These are the activations of a small neural network, seen along a few directions. Each row is one input.
Each table varies a few parts of the input and shows all the possible inputs, shuffled.
A made-up example of a description, with smaller parts first: one of 8 places around a ring, together with either a single point or one of 11 places around a ring or (one of 3 separate values, together with one of 6 places along a line).
Shared parts are said once, and a part with two or three values counts as separate values.
In the rows, 128 means zero.

Table:
row 1: [144 158 125  97  96 106 128 119 108 167 159 102 134 119 141]
row 2: [ 47 118  95 185 207 171 121  95  99 133  57 154  82 140  88]
row 3: [142 168 114  82 109 104 131 115 120 173 172 122 119 107 123]
row 4: [160 161 120  79 102 132 172 143 152 143 166 134 128  91 141]
row 5: [160 116 134 153 119  76  89 130  91 149 148  46 153 152 122]
row 6: [ 99 144 160 176 174 202 121 140 138 112  85 190  82 142  98]
row 7: [ 66  80 105 161 206 197 153 138 142  76  55 197 129 113 128]
row 8: [191 122 125 106  81 124 172 145 127 112 162 110 141 110 120]
row 9: [ 66 142 161 190 198 153  70 105  96 169  99 177  86 170  64]
row 10: [152 125 143  77  97 129 165 163 149 106 164 142 178  91 178]
row 11: [ 74 151 160 183 186 172  84 112 107 143  92 178  72 153  79]
row 12: [184 110 139 145 103 129 142 161 136  97 140  60 147 121 157]
row 13: [ 92 110 172 157 184 201 118 155 150  85  90 222 120 125 117]
row 14: [152  64 124 154  57 110 121 185 156  59 151  92 167 122 174]
row 15: [130 173 128  61 127  91 141 114 124 192 146 137  92 109 165]
row 16: [137 143 145  41 126 110 176 159 164 132 148 178 137  81 197]
row 17: [164 120 134 149 110  96 102 135 102 125 143  47 140 135 135]
row 18: [180  98 137  88  90 116 169 162 136  82 173 139 175  97 140]
row 19: [145 102 107 182  55  85  86 141 113 120 144  53 127 143 134]
row 20: [148 167 133  59 118 118 180 141 155 162 141 149 101  95 181]
row 21: [ 87 101 138 129 172 180 125 101 186  47  63 185 153 144 127]
row 22: [150 136 132  61 109 125 169 161 162 113 174 163 165  77 158]
row 23: [ 97 132 128 148 161 186 130  84 175  76  58 154 114 160 108]
row 24: [163  92 112 175  47 116 124 168 147  91 140  64 132 132 155]
row 25: [173  86 151 127 113 121 139 177 145  68 150  87 181 110 176]
row 26: [127 169 129  64 135  74 126 108 113 215 153 137 105 128 152]
row 27: [ 73 142 125 156 172 154  91  54 144 104  67 144 104 171  88]
row 28: [140  98 108 186  63  64  73 135 102 144 150  52 140 160 120]
row 29: [ 68 137 125 163 183 135  78  47 133 129  74 144 117 188  74]
row 30: [163 149 131  94  89 137 168 145 141 137 154 114 143 105 160]
row 31: [ 39 107  96 192 218 155 109  91  88 161  65 153  97 157  72]
row 32: [139 163 114  86 118  86 117 110 108 196 177 121 131 126 110]
row 33: [ 76 112  95 179 195 201 160 124 132 101  50 166  92 130 110]
row 34: [172 131 119 108  87  92 130 118  91 139 165  97 134 125  99]
row 35: [168 126 118 112  96  72 116 113  80 160 169  97 145 142  86]
row 36: [140 154 125 101 106  87 113 114  96 189 165 102 146 138 129]
- Describe the family of inputs behind these rows. => one of 4 places along a line, together with either one of 3 separate values or one of 6 places along a line
- The inputs of row 32 and row 4 match in every part but the place on the line of 4. If row 35 is changed in the same way as row 32 into row 4, which row does it become? => row 8
- Change only the choice among 3 separate values in row 31. List by row number the other rows that result. => row 9, row 29
- Start at row 16 and move only the place on the line of 6, one step at a time. The first step leads to row 22. Which rows follow, in order? => row 10, row 18, row 25, row 14
- Which other rows agree with row 11 in the place on the line of 4? List them by row number. => row 1, row 2, row 3, row 15, row 17, row 19, row 27, row 34

Table:
row 37: [ 47  95 130 216 210 221 113 122 144  72  36 189 103 152  95]
row 38: [172 110 151 118  78 147 160 191 173  70 146 131 146  97 181]
row 39: [136 112 131 194 103  92  67 131  93 143 136  56 123 161 113]
row 40: [117 154 131 152 120  80  77 119  76 211 155  95  92 148 107]
row 41: [133 157 106 130 120 108 130 119  90 190 146 105  94 125 110]
row 42: [138 123 104  63 117 107 165 116 156 108 135 125 166 104 168]
row 43: [161  94 143 153 103 121 120 160 111  95 158 110 161 128 113]
row 44: [147 110 106 172  99 118 120 133 106 123 128  64 121 140 116]
row 45: [151 140 147 107 126 116 126 149  95 163 176 149 136 113 105]
row 46: [ 44 139 141 167 234 207 126 110 117 136  53 226  70 137  88]
row 47: [119 143 120 136 112  72  71  71 111 167 129  77 127 179 110]
row 48: [153  82 109 124 100 126 166 177 138  90 140 110 158  94 171]
row 49: [158 148 146  56  95 132 159 129 192  88 143 144 152 106 180]
row 50: [148 131 137  93 115 105 119  99 131 117 151 127 169 138 107]
row 51: [132 146  98 115 109  99 121  71 125 146 121  84 127 152 110]
row 52: [ 42 128 127 156 226 194 113  65 164  90  34 205 102 163  87]
row 53: [163 157 160  73 108 143 174 176 159 138 163 163 121  84 180]
row 54: [142 134 118  78 130 118 179 165 122 157 155 145 135  83 166]
- Describe the family of inputs behind these rows. => one of 3 separate values, together with either a single point or one of 5 places along a line
- The inputs of row 41 and row 51 match in every part but the choice among 3 separate values. If row 45 is changed in the same way as row 41 into row 51, which row does it become? => row 50
- Which other rows agree with row 39 in the choice among 3 separate values? List them by row number. => row 37, row 38, row 43, row 44, row 48

Table:
row 55: [138 131 120  73 150 142 186 137 158 106 116 143 143  93 175]
row 56: [153 104 148 125 101 132 128 159 157  79 145 118 172 119 157]
row 57: [134  95 118 129 108  92 117 147 108 130 153 116 160 124 130]
row 58: [159 126 130 172  86  94  97 141 101 151 147  63 106 149 119]
row 59: [123 116  90 103 105  87 138 117 130 137 136 104 140 120 152]
row 60: [158 128 130  74 139 153 184 134 151  92 134 155 155  96 138]
row 61: [135 146 134 147 123  73  74 118  61 205 168  82 126 152  93]
row 62: [124 164 110 121 119  70  95  85  83 214 149  69 106 148 113]
row 63: [142 126 120 100  98 124 147 130 176  88 127 106 153 117 178]
row 64: [142 114 100 105  93  97 136 115 120 124 152 117 153 124 115]
row 65: [129 134 170  89 141 155 152 170 158 113 146 203 135  96 161]
row 66: [138 100  99 150  96 111 141 160 107 138 145 106 128 112 133]
row 67: [119 156 141  63 135 149 167 143 181 127 123 192 118  92 179]
row 68: [155 122 149 151  98  78  74 126 101 144 154  74 139 159 117]
row 69: [148 109 149  97 153 150 168 165 139  96 137 155 160  95 155]
row 70: [143 142 123 125  95  74  96  94 122 154 136  61 120 156 138]
row 71: [163 141 131 128  82  82  94  95 113 139 152  74 134 160 103]
row 72: [139 152 151  66 127 159 168 139 172 111 143 203 130  97 144]
row 73: [157 109 130 146  87 150 151 172 154  85 134 108 143 108 162]
row 74: [ 46 129 125 182 213 190 101  60 134 107  43 189  99 178  51]
row 75: [161 121 130 101  88 136 144 129 169  76 142 118 165 121 140]
row 76: [ 42 112 119 228 215 207  95 110 112 110  38 177  64 156  72]
row 77: [139 148 114 167 111  90  96 134  62 211 163  71  92 142  96]
row 78: [152 113 131 117 136 167 190 181 133 102 126 142 131  84 160]
row 79: [144 165 116 125 107  78  93  86  73 199 166  83 120 151  79]
row 80: [ 31 131 112 179 224 184 100  57 139 126  23 175  88 179  92]
row 81: [ 38 111 143 210 230 187  78  94 117 106  49 190  97 168  66]
row 82: [132 138 151 110 124 172 173 187 151 117 136 189 105  86 166]
- Describe the family of inputs behind these rows. => one of 4 places along a line, together with either a single point or one of 6 places along a line
- The inputs of row 60 and row 78 match in every part but the place on the line of 4. If row 79 is changed in the same way as row 60 into row 78, which row does it become? => row 77
- Change only the place on the line of 6 in row 55. List by row number the other rows that result. => row 59, row 62, row 63, row 67, row 70
- Start at row 61 and move only the place on the line of 6, one step at a time. The first step leads to row 68. Which rows follow, in order? => row 57, row 56, row 69, row 65
- Start at row 76 and move only the place on the line of 4, one step at a time. The first step leads to row 81. Which rows follow, in order? => row 74, row 80
